W =
137,117,139,140,118,116,114,138
138,116,140,143,117,114,111,139
113,144,110,111,145,144,148,114
140,115,141,143,116,114,110,140
139,116,141,142,117,114,112,139
138,115,140,143,117,114,110,140
110,151,107,103,149,152,156,109
113,145,110,110,146,146,149,113
119,141,118,117,135,139,142,119
118,139,113,117,143,139,141,119
138,116,140,142,116,115,112,140
138,116,140,141,116,114,112,140
139,115,141,141,116,115,112,139
116,139,113,116,143,140,141,117
127,128,129,129,128,129,128,129
115,140,112,114,143,141,143,117
W[0,0] => 137
W[-7,-7] => 139
W[11,2] => 140
W[8,3] => 117
W[5,-2] => 110
W[-3] => [116, 139, 113, 116, 143, 140, 141, 117]
W[12,1] => 115
W[14] => [127, 128, 129, 129, 128, 129, 128, 129]
W[9,5] => 139
W[8,5] => 139
W[:, 2] => [139, 140, 110, 141, 141, 140, 107, 110, 118, 113, 140, 140, 141, 113, 129, 112]
W[13,5] => 140
W[-16,5] => 116
W[6,-7] => 151
W[:, 3] => [140, 143, 111, 143, 142, 143, 103, 110, 117, 117, 142, 141, 141, 116, 129, 114]
W[-2,-1] => 129
W[9,4] => 143
W[-6,-8] => 138
W[3,3] => 143
W[10,5] => 115
W[9] => [118, 139, 113, 117, 143, 139, 141, 119]
W[10,6] => 112
W[-7,-2] => 141
W[9,-5] => 117
W[6] => [110, 151, 107, 103, 149, 152, 156, 109]
W[-14,-2] => 148
W[13,-8] => 116
W[0,1] => 117
W[-3,-5] => 116
W[-14] => [113, 144, 110, 111, 145, 144, 148, 114]
W[-3,4] => 143
W[:, 1] => [117, 116, 144, 115, 116, 115, 151, 145, 141, 139, 116, 116, 115, 139, 128, 140]
W[9,-1] => 119
W[13,-2] => 141

data = [111 112 147 151 151 113 149 111 150 150 147 148 150 114 112]
data[0]	111
data[-1]	112
data[12]	150
data[9]	150

x =
array([[138, 153, 121, 108, 132, 135, 146, 121],
       [122, 138, 137, 122, 134, 122, 120, 115],
       [137, 153, 121, 108, 132, 136, 146, 120],
       [122, 138, 137, 122, 134, 122, 120, 116],
       [122, 140, 137, 121, 135, 123, 120, 115],
       [122, 138, 137, 122, 135, 121, 120, 115],
       [122, 138, 137, 122, 134, 122, 120, 115],
       [121, 141, 137, 121, 136, 122, 119, 114],
       [137, 152, 122, 108, 132, 135, 146, 121],
       [138, 153, 121, 108, 132, 135, 147, 121],
       [120, 139, 139, 122, 136, 118, 118, 113]])
Indices start at 0.
(0, 0) -> 138
(5, 2) -> 137
(6, 2) -> 137
(4, 5) -> 123
(1, 3) -> 122
(7, 1) -> 141
(2, 2) -> 121
(9, 3) -> 108
(1, 4) -> 134
(1, 5) -> 122
(2, 7) -> 120
(9, 1) -> 153
(8, 0) -> 137
(9, 0) -> 138
(6, 0) -> 122
(10, 0) -> 120
(5, 4) -> 135
(10, 2) -> 139
(3, 2) -> 137
(7, 7) -> 114
(8, 3) -> 108
(8, 4) -> 132
(1, 6) -> 120
(5, 0) -> 122
(4, 0) -> 122
(5, 3) -> 122
(0, 5) -> 135
(9, 6) -> 147
(9, 2) -> 121
(4, 4) -> 135
(5, 1) -> 138
(9, 4) -> 132
(2, 3) -> 108

grid =
[[144 145 117 141 115]
 [152 120 109 131 137]
 [152 120 109 131 136]
 [141 124 118 130 132]
 [148 122 112 130 135]
 [141 124 118 130 132]
 [140 124 118 130 132]
 [135 135 123 134 122]
 [141 141 120 138 118]]
grid[0][0] => 144
grid[:, 0] => [144, 152, 152, 141, 148, 141, 140, 135, 141]
grid[2][4] => 136
grid[1][2] => 109
grid[4][1] => 122
grid[6][3] => 130
grid[:, 1] => [145, 120, 120, 124, 122, 124, 124, 135, 141]
grid[7][2] => 123
grid[:, 2] => [117, 109, 109, 118, 112, 118, 118, 123, 120]
grid[1][4] => 137
grid[0][2] => 117
grid[7][0] => 135
grid[3][1] => 124
grid[1][3] => 131
grid[5][0] => 141
